Each row below holds a small network's activations on one input, seen along a few directions.
In each table, some parts of the input vary, and every possible input appears once, in random order.
Descriptions start from the smaller parts, as in this example, which fits no table here: one of 4 places along a line, together with either a single point or one of 9 places around a ring or (one of 3 separate values, together with one of 5 places around a ring).
Shared parts are said once, and a part with two or three values counts as separate values.

A family of inputs:
x1: [-1.04 -5.59 1.06 3.17 -0.11 -1.35 -1.24 1.22 1.04 3.05 -1.96]
x2: [-0.44 -3.75 6.31 0.16 3.66 -2.94 1.98 -8.11 0.58 3.49 -3.72]
x3: [-0.41 -6.80 3.14 -1.80 -0.75 -4.22 3.40 -4.66 0.26 5.02 -4.96]
x4: [1.60 6.71 -4.27 -6.83 -2.93 -0.58 1.60 -2.43 0.29 -1.23 1.60]
x5: [0.26 6.00 -5.26 -4.41 -2.25 1.08 1.89 0.88 0.42 -3.37 4.40]
x6: [-0.11 2.20 -1.59 -2.79 -1.96 0.39 -0.55 0.03 -0.54 0.53 2.79]
x7: [0.52 -1.58 3.53 2.36 2.64 1.59 -0.76 -0.53 -1.23 -1.77 -0.28]
x8: [0.00 -0.61 -1.89 -1.92 -3.06 -1.80 0.42 1.38 -0.04 -3.18 0.07]
x9: [-0.62 7.22 -2.72 -1.87 1.37 -0.79 0.74 -0.66 0.15 -7.48 2.58]
x10: [0.89 -1.04 -2.57 2.54 1.86 3.68 -0.08 3.69 0.13 2.97 2.27]
x11: [0.45 -2.27 2.69 2.06 0.06 0.95 0.31 1.01 -0.98 6.52 -0.22]
x12: [-1.65 3.71 0.97 -3.26 1.13 -1.05 -1.64 -3.47 -0.68 -4.47 0.45]
x13: [2.22 -2.08 0.70 0.62 -0.12 1.55 0.13 1.09 -0.02 3.52 1.65]
x14: [-1.26 2.17 -4.90 -0.81 -2.05 -0.01 -0.57 4.37 0.10 -4.52 1.11]
x15: [-0.96 4.84 -1.71 0.47 2.44 1.71 -1.02 0.84 -0.17 -5.78 1.96]
x16: [0.32 -3.52 -0.84 2.03 -1.75 0.36 -1.63 1.17 -0.43 0.65 -2.43]
x17: [0.76 3.89 -2.07 -4.01 -3.01 -0.29 -0.79 -3.30 0.94 1.06 1.02]
x18: [1.45 -0.52 0.60 1.14 -0.45 2.54 0.00 2.99 0.39 3.31 1.68]
x19: [-0.84 7.27 -0.82 -4.22 0.12 -1.16 0.88 -4.05 0.98 -6.30 0.35]
x20: [-0.07 -0.75 3.79 2.89 3.23 0.77 -1.55 -1.16 -0.89 0.41 -1.52]
x21: [0.99 -2.41 0.73 0.84 0.11 1.68 -0.34 0.30 -1.49 4.73 0.88]
x22: [0.08 -4.64 0.47 1.77 -0.63 -0.85 -0.08 2.18 0.43 1.52 -1.86]
x23: [-0.13 4.96 -4.26 -3.51 -4.13 -1.92 2.44 3.30 0.04 -6.10 0.73]
x24: [-0.34 -5.50 1.78 3.99 -0.31 -1.25 -0.54 1.74 -0.04 4.62 -3.60]
x25: [-0.57 -2.02 5.44 4.16 3.59 -0.66 -1.08 -0.22 -1.00 1.29 -1.28]
x26: [0.36 0.10 1.65 4.13 4.13 2.40 -0.57 3.02 -0.10 -2.00 0.20]
x27: [-0.57 0.00 2.88 4.41 3.04 1.13 -1.07 0.42 -0.23 -1.29 -0.04]
x28: [0.10 4.00 -3.81 -0.93 -1.02 2.02 1.15 3.10 0.12 -1.20 4.01]
x29: [-0.19 -3.74 -2.08 3.80 -0.45 1.08 -0.26 4.58 0.44 -1.11 0.27]
x30: [0.01 3.00 1.39 -1.85 1.91 -0.13 -1.14 -0.94 -0.76 -4.16 0.70]
x31: [0.37 -4.02 1.78 2.88 1.78 0.76 -0.65 -0.02 0.14 8.10 0.14]
x32: [-1.29 3.89 -6.04 -5.63 -3.67 -2.59 0.95 -1.64 -0.15 -4.83 -0.19]
x33: [-0.67 0.62 -3.22 -3.56 -4.14 -1.94 -0.75 -2.17 0.14 -3.07 -0.89]
x34: [1.11 -3.43 4.06 -3.14 -0.95 -0.40 2.73 -6.22 0.84 8.98 -3.81]
x35: [-0.61 -4.12 5.81 4.50 4.32 0.20 -0.99 -1.07 0.35 1.88 -0.79]
x36: [0.29 -2.21 -0.72 2.61 -1.65 0.02 -1.33 3.34 0.97 0.22 -1.29]
Changing only one part turns x21 into x20. The same change can be made to x13. Which row results?
Answer: x7
What is each input in this table made of?
Answer: one of 3 separate values, together with either a single point or one of 5 places around a ring or one of 6 places along a line
Which other rows agree with x14 in the choice among 3 separate values? List them by row number.
Answer: x1, x3, x8, x16, x22, x23, x24, x29, x32, x33, x36

A family of inputs:
x37: [0.62 4.99 0.67 0.85 2.80 1.59 -1.21 2.96 -1.24 -2.66 1.74]
x38: [-0.66 2.16 -2.04 0.00 -0.84 2.00 0.00 0.21 2.14 -3.30 1.94]
x39: [-1.64 3.09 -3.51 -0.83 -1.70 -0.82 1.40 -0.29 0.58 -1.23 0.88]
x40: [0.10 -5.11 2.08 3.93 0.42 0.25 1.37 0.98 -0.46 1.85 -3.27]
x41: [1.70 -3.65 2.86 1.42 3.16 0.10 -1.16 1.79 0.37 4.54 1.73]
x42: [0.65 3.61 -2.58 -4.93 -2.05 -2.16 2.29 -0.85 -1.71 1.07 1.10]
x43: [-0.25 -3.35 0.38 3.99 -1.73 1.74 0.34 -1.54 0.21 5.25 -2.06]
x44: [-0.55 -6.26 3.11 1.35 1.16 -0.94 -2.02 1.93 -0.27 2.34 -1.07]
x45: [-0.58 -3.48 0.72 4.19 1.75 1.42 2.37 -0.40 1.05 3.67 -2.33]
x46: [1.61 2.22 -2.78 -5.85 -2.19 -0.49 1.59 -1.72 -0.61 -0.09 2.29]
x47: [-0.40 1.72 -2.08 -1.35 -2.79 -2.66 0.80 1.77 0.06 -2.93 -0.38]
x48: [0.79 0.80 -1.75 -0.33 -1.39 -0.04 -1.08 1.43 0.31 -4.89 0.60]
x49: [-1.53 1.20 -3.97 -4.85 -3.37 0.13 1.59 -2.45 0.67 -0.79 0.90]
x50: [-1.42 -5.07 1.21 1.56 2.05 0.64 -1.03 0.69 0.96 4.01 -0.20]
x51: [0.90 -3.99 2.66 1.78 4.77 0.54 2.23 1.68 0.11 3.24 0.52]
x52: [-0.66 2.73 -0.18 1.97 1.45 0.04 -2.19 3.27 -1.37 -5.30 -0.83]
x53: [-1.25 -6.18 2.58 2.53 3.22 -0.62 0.78 2.01 -0.63 0.87 -1.60]
x54: [-0.93 -4.08 0.97 1.95 -1.36 1.35 -2.53 -0.79 0.39 5.82 -0.96]
x55: [-1.76 2.41 -4.11 -4.20 -2.20 -1.94 2.01 -1.49 0.21 0.05 -0.23]
x56: [1.64 -2.82 2.81 2.98 1.49 1.88 2.56 1.04 0.36 4.56 -1.19]
x57: [-1.15 -4.67 0.69 3.26 4.60 0.35 1.85 0.92 1.42 2.26 -0.27]
x58: [-1.33 4.01 -1.07 2.33 2.70 1.47 -1.16 2.03 0.89 -3.74 0.39]
x59: [1.62 2.81 -2.07 -2.80 -1.94 0.48 1.06 -0.29 -0.26 -1.15 3.31]
x60: [0.63 4.56 -0.62 -0.15 0.23 0.15 0.65 1.75 -0.93 -1.48 2.46]
x61: [-0.01 -0.33 5.49 -1.72 2.17 -4.04 -0.86 -8.20 -0.96 -1.06 -4.66]
x62: [0.79 -4.24 2.19 3.51 -2.49 0.46 -1.02 0.65 -0.08 3.50 -3.30]
x63: [-0.53 1.97 -1.00 0.38 -1.30 -1.50 -0.15 2.69 -0.20 -3.90 -0.22]
x64: [0.97 2.12 6.17 -2.55 3.61 -2.18 -0.13 -8.53 -0.93 1.13 -2.29]
x65: [1.00 4.32 -1.72 -1.65 -1.65 -1.18 1.70 1.23 -0.10 -0.25 2.20]
x66: [-0.05 1.57 -0.18 0.79 1.25 1.72 -2.98 2.56 -0.23 -6.34 0.19]
x67: [-1.01 1.53 -3.87 -1.79 -2.26 0.73 0.68 -1.12 0.84 -1.94 2.01]
x68: [2.56 -2.29 1.84 3.35 -1.24 1.35 0.60 -0.19 -0.44 6.15 -0.86]
x69: [-0.88 2.57 -1.32 1.52 1.80 3.46 -1.80 0.93 0.88 -4.59 1.35]
x70: [1.32 3.50 0.19 0.27 2.08 3.19 -1.78 1.88 -1.14 -3.52 2.86]
x71: [0.26 0.51 -2.54 -2.37 -2.67 -1.04 0.06 0.15 0.14 -3.90 0.72]
x72: [1.86 3.27 -0.88 -0.91 -0.44 1.51 -0.02 1.05 0.44 -2.17 3.56]
x73: [-0.60 1.44 -2.63 -4.46 -3.09 -3.76 1.23 0.02 -0.61 -1.79 -1.44]
x74: [-0.07 -5.15 1.86 1.63 -2.01 -0.48 -3.84 1.07 -0.54 4.20 -1.76]
x75: [1.36 -2.55 2.71 1.03 -0.85 1.06 -2.96 0.70 -0.29 7.03 0.68]
x76: [-0.12 -0.01 -2.80 -5.48 -3.77 -1.76 0.54 -0.79 0.06 -2.80 -0.31]
x77: [-1.46 3.47 -2.17 1.15 -0.31 0.03 0.16 1.02 1.11 -2.20 1.33]
x78: [-1.53 0.66 4.72 -1.52 2.92 -2.02 0.08 -9.75 -0.22 0.51 -3.52]
Changing only one part turns x63 into x77. The same change can be made to x53. Which row results?
Answer: x57
Changing only one part turns x59 into x71. The same change can be made to x75. Which row results?
Answer: x74
What is each input in this table made of?
Answer: one of 3 separate values, together with either a single point or one of 5 places around a ring or (one of 2 separate values, together with one of 4 places along a line)
A walk changes only the place on the ring of 5. It starts at x51 and steps to x56. List the rest of the walk in order.
Answer: x68, x75, x41
Which other rows does x71 become when the place on the line of 4 takes its other values? List them by row number.
Answer: x48, x66, x76

A family of inputs:
x79: [-0.16 -3.91 1.71 3.69 1.29 1.40 -0.92 1.86 0.42 2.47 -0.89]
x80: [-0.16 2.09 -2.70 -2.30 -2.41 -0.35 -0.32 0.49 -0.11 -2.06 1.07]
x81: [-0.34 4.84 -0.44 -1.37 1.65 -0.55 0.11 -0.66 -0.07 -5.22 0.93]
x82: [0.25 -6.46 3.62 3.30 1.50 -0.55 -0.88 0.63 -0.18 4.19 -2.81]
x83: [-0.71 1.86 -2.89 -1.90 -1.74 -0.77 1.50 0.41 0.33 -2.01 0.62]
x84: [0.68 1.04 -3.38 -2.99 -3.78 -0.10 0.57 0.65 0.22 1.07 1.13]
x85: [-0.02 -3.05 4.95 -1.19 1.41 -2.44 0.75 -8.17 -0.19 5.56 -3.98]
x86: [-0.03 5.30 -0.20 -1.57 0.74 0.08 -1.22 -0.76 -0.21 -5.03 1.33]
x87: [-0.33 -5.10 2.43 3.80 1.03 0.60 -0.44 0.85 -0.01 3.17 -2.14]
x88: [0.16 0.97 -3.55 -2.58 -3.14 -0.70 2.04 0.59 0.22 0.96 0.84]
x89: [-0.06 3.40 -1.52 -2.12 -0.80 -0.45 -0.86 0.28 -0.36 -4.04 1.27]
x90: [0.30 -2.61 1.80 3.52 1.78 1.94 -0.64 1.78 -0.08 2.39 0.23]
x91: [-0.50 3.22 -1.72 -1.72 -0.23 -0.81 0.77 -0.08 0.02 -4.30 0.89]
x92: [0.92 -1.60 1.89 3.44 2.70 2.70 -0.44 2.14 0.01 2.84 1.52]
What is each input in this table made of?
Answer: either a single point or one of 5 places along a line or (one of 2 separate values, together with one of 4 places along a line)
A walk changes only the place on the line of 5. It starts at x82 and steps to x87. List the rest of the walk in order.
Answer: x79, x90, x92
